A small network was trained on invented records. Each row is its activation on one of them, seen along a few directions.
Here are examples, each followed by its value of one field, VALEB.
The word absent means that the record has no VALEB.
The largest differences between rows may come from other fields.
Random noise pushes rows far along 2 fixed directions. That doesn't count. These rows show it; they differ only by the noise:
[-134 -181  -75   60  -53   21  -65  -23  -51  -23  -37  -68 -143   14
   85    6]
[-335 -331 -509  -14   11   16  201 -312 -139   15   27  -88 -193  112
  -27  299]
[-209 -197 -391  108 -106  102  -42 -123 -150   65   80  -13 -286   27
 -197  349]
[-323 -374 -285 -106  106  -90  283 -304  -49  -81  -98 -166  -31  135
  288  -19]

[ 197  226   96   55 -150   70  125  -23   13   22   56  230  301   83
   80  -31] : migel
[ 57  79 -10  79  20  91 -69  70  40 -29  40   6 -46   4 -69  36] : absent
[ 335  285  473 -373 -253 -421  252  -69 -360  447   22  -42  401 -200
  243 -303] : pura
[ 306   -6  -68 -136  -85 -239  245 -274 -140   64  -91   42  130  -89
   -8   57] : dazu
[ 451  369  397  -27  -10  -47 -211  109  153 -162 -155   59  151  -72
  301 -231] : ref
[ 475  140  212  -37 -142 -174   31  -41  -49   18 -119  101  138 -113
   31  -93] : dazu
[ -20  -82 -418  101  -41   78  127   18   13  -75  215  292    5   16
  -93  270] : temil
[  84   93  319  187 -103  -76  -59  292  179 -135  -18  144  248   17
  317 -284] : migel
[-340  -85  105  347 -205  121 -249  390  -33   73 -200 -221  -92 -294
 -329  -73] : bamem
[-354 -471 -365    6   13   19  238 -175  -81   62  131 -298   16 -241
  -29 -113] : gafu
[-462 -249  -50   36 -215 -210  -12  166 -354  295  -74 -423  -53 -490
 -322 -122] : benuz
[-112 -385  260  -59   84 -125  183   22   52   39   20 -310  274 -281
  400 -581] : gafu
[-131   -3  -32 -323  -50 -409  603 -398 -254  280  -54 -178  416   51
  286  -67] : benuz
[ 196  186  176 -365 -348 -460  335 -176 -499  580  128  -33  296 -224
   38   -9] : pura
[ 130  -74  562  -21  281  -33   19  395  223 -165 -104  -95  332 -212
  578 -703] : zozi
[  71  155  -80  123   72  134  121 -265  113  -13  185   49  -74  189
   16   43] : birup
[ 317  245 -164  259 -179  155 -233  -91  -72  127  255  159 -306 -107
 -523  378] : muzo
[ 198   80   24   76 -199   -7  -46  147   36  -42  157  292  134  -53
   74  -34] : temil
[ 330  295  337 -110 -261 -208   -4  -19 -256  387  236  -30   98 -191
   64 -158] : rigi
[-301 -311 -158 -144   39 -124  239 -221 -143  -63  -69 -103  -82   52
   34   54] : absent
[ 262  398  230 -149 -193 -147 -156   67 -257  249   92  -12  133 -233
   38    4] : sif
[-344 -298  135  -99  -51 -277   77   64 -206  178   15 -464  -44 -394
  120 -529] : rigi
[-403 -232  -96 -100  -28 -167 -100  124 -237  177 -128 -466  -14 -501
   41 -203] : sif
[-289 -291 -436 -110  213 -158  233 -222   77 -232 -191 -281  -21  -75
  238   29] : ref
[-445 -599 -390    4  258 -136  305 -303   68 -158 -155 -493 -110 -187
  106 -224] : muzo
[-158   87 -190  142  115   60 -174  220  129 -173   22   10 -159  -38
   55  220] : bavid
[ 473  388  678  -52 -296 -277 -107  187 -135  254  -79   44  304 -205
  139 -346] : gabo
[-215  -63   14  -75  377  -75  137  122  188 -260 -116 -106   78  -35
  383  -88] : bavid
[ 148  205 -242  -89   10  118  128 -173  -15  -54  128  177  173   49
  121  115] : zozi
[-225   49 -563   32 -241 -109  374 -305 -300  355  173   35  -13  123
 -359  658] : bamem
[188 173 121 174 -80 -98  -3 -40  71 -58 -95  63 103  63  -5  21] : gabo
[  62   39   63  286  -43  111 -153   79   89   95  222  -47 -213  -68
 -133   75] : birup

Here are new rows. What is VALEB for each?
[ 287  378   88  327 -180  198 -290   54   36  107  315  169 -239   43
 -304  194] : birup
[-152  -73 -207  173  258   44  206 -105  218 -154  174  -46 -177  172
  106   88] : birup
[ -93   23 -534   -4   47   57  188 -151   33 -136  170  147   27  145
  122  258] : zozi
[-132 -123 -546   -8   32   13   27 -280  -81  -15   19 -129 -152 -160
 -255  491] : ref
[ 376  375  292   70  -94  121 -274  310  146 -147   44  207  157  -69
  270 -241] : zozi
[ 189  170   89  259 -167  -68 -134   86   25   18  -26   95    2  -45
 -147  180] : gabo
[ 415  479   39  155 -207  306 -374  253   17   -1  185  325   13  -90
 -154  128] : zozi
[-562 -471 -367   29   74  -50  389  -97  -46 -166 -130 -246  124  -67
   35 -226] : migel
[ 135 -123 -114  -48  -99 -146  153 -161 -121    2 -104  -40   24 -143
 -183   46] : dazu
[-400 -382  -38 -105  -61 -222  114  -64 -233  310   71 -468  -76 -451
   -4 -264] : rigi
[ 176  346  -32 -192 -153 -100   38 -110 -281  275  127   22  133 -112
    5  187] : sif
[-192 -300  -61   60  -76   33   -4  233  -43 -165  -49  -76   59 -294
  -35 -417] : temil
[-451 -339 -226 -205    4 -214   58 -101 -318  306  -32 -478   50 -485
   -5   22] : sif
[ 326  265  232  -28  -70 -144 -187  116   90 -101 -113   29   51 -103
  234 -114] : ref
[  48  139 -395  -86   64  161  206 -250   13  -92  119  173  147  111
   97  185] : zozi
[ -91  -77  170  -33  124 -246  131   78  -20  127   90 -125    9 -122
  237 -167] : rigi
